Q138: [-4.36  3.60 -2.65  1.68 -3.17 -6.81  0.94 -3.17]
Q599: [ 0.29  4.74  0.35  4.66 -2.87 -2.71  1.42 -6.97]
Q573: [-3.38  2.27  8.38 -2.68 -5.43 -0.58 -0.91  1.82]
Q429: [ 3.88  2.42  2.24 -4.84 -1.01 -1.28 -1.04 -3.71]
row of Q573  [-3.38  2.27  8.38 -2.68 -5.43 -0.58 -0.91  1.82]
row of Q429  [ 3.88  2.42  2.24 -4.84 -1.01 -1.28 -1.04 -3.71]

Q933: [-0.53  0.74 -1.10 -4.69 -0.34  1.25 -0.79 -1.51 -0.52 -1.06 -2.03  2.78
 -0.71 -0.97 -2.84 -2.22  1.99 -0.81 -0.11  0.82 -1.83 -2.95  1.47 -0.59
 -1.12 -0.85  0.49 -1.35  0.96  1.38  0.45  0.70  1.27  0.12 -0.60 -0.74
  1.90 -0.82]
Q579: [-2.87  1.50  0.15 -0.94 -1.66  2.42  0.90 -2.43 -0.68  0.21 -0.95  0.57
  2.32 -1.67  2.18 -1.21  3.00  0.39  0.77  0.02 -1.93 -2.25  2.34 -0.05
  1.53  3.00 -0.08 -3.54 -2.49  3.06  1.87  2.13  7.19  0.07  5.78 -0.68
  4.07  7.35]
Q750: [ 2.24  0.73  0.20 -0.68  1.36 -2.33 -1.04  0.45  2.34  1.19  0.04  0.69
 -4.06  1.00 -2.53  0.59 -1.27 -0.69 -0.35  1.34  1.22  0.46 -1.43  0.72
  0.80  0.58  0.32 -2.08 -0.06 -2.34  0.27 -0.34 -1.52 -0.15 -1.97  0.48
 -0.09 -3.78]
Q567: [-0.81 -1.04  0.78  3.76 -0.46  0.48  1.10  1.01 -0.94  0.06  1.53 -2.23
  2.89  0.07  3.45  1.30 -0.57  1.01  0.35 -1.41  0.72  1.83 -0.23  0.03
  0.26  0.18 -0.75  2.31 -0.73  0.40 -0.61 -0.09  0.08  0.01  1.66  0.27
 -1.20  2.85]
Q215: [-2.87  1.50  0.15 -0.94 -1.66  2.42  0.90 -2.43 -0.68  0.21 -0.95  0.57
  2.32 -1.67  2.18 -1.21  3.00  0.39  0.77  0.02 -1.93 -2.25  2.34 -0.05
  1.53  3.00 -0.08 -3.54 -2.49  3.06  1.87  2.13  3.32 -0.60  0.28 -0.65
  1.46 -1.70]
Q260: [ 1.43  1.80 -1.09 -3.15  0.64 -2.13 -1.00 -1.55  2.00  0.75 -1.69  0.84
 -4.99  0.89 -4.00 -0.82 -1.15 -1.34 -1.01  2.10 -0.40 -0.93 -0.70  0.38
  0.80  0.57  2.09 -3.75  1.22 -2.40  1.39 -1.69 -1.96 -0.16 -3.11  0.13
 -0.09 -5.17]
row of Q933  [-0.53  0.74 -1.10 -4.69 -0.34  1.25 -0.79 -1.51 -0.52 -1.06 -2.03  2.78
 -0.71 -0.97 -2.84 -2.22  1.99 -0.81 -0.11  0.82 -1.83 -2.95  1.47 -0.59
 -1.12 -0.85  0.49 -1.35  0.96  1.38  0.45  0.70  1.27  0.12 -0.60 -0.74
  1.90 -0.82]
row of Q260  [ 1.43  1.80 -1.09 -3.15  0.64 -2.13 -1.00 -1.55  2.00  0.75 -1.69  0.84
 -4.99  0.89 -4.00 -0.82 -1.15 -1.34 -1.01  2.10 -0.40 -0.93 -0.70  0.38
  0.80  0.57  2.09 -3.75  1.22 -2.40  1.39 -1.69 -1.96 -0.16 -3.11  0.13
 -0.09 -5.17]

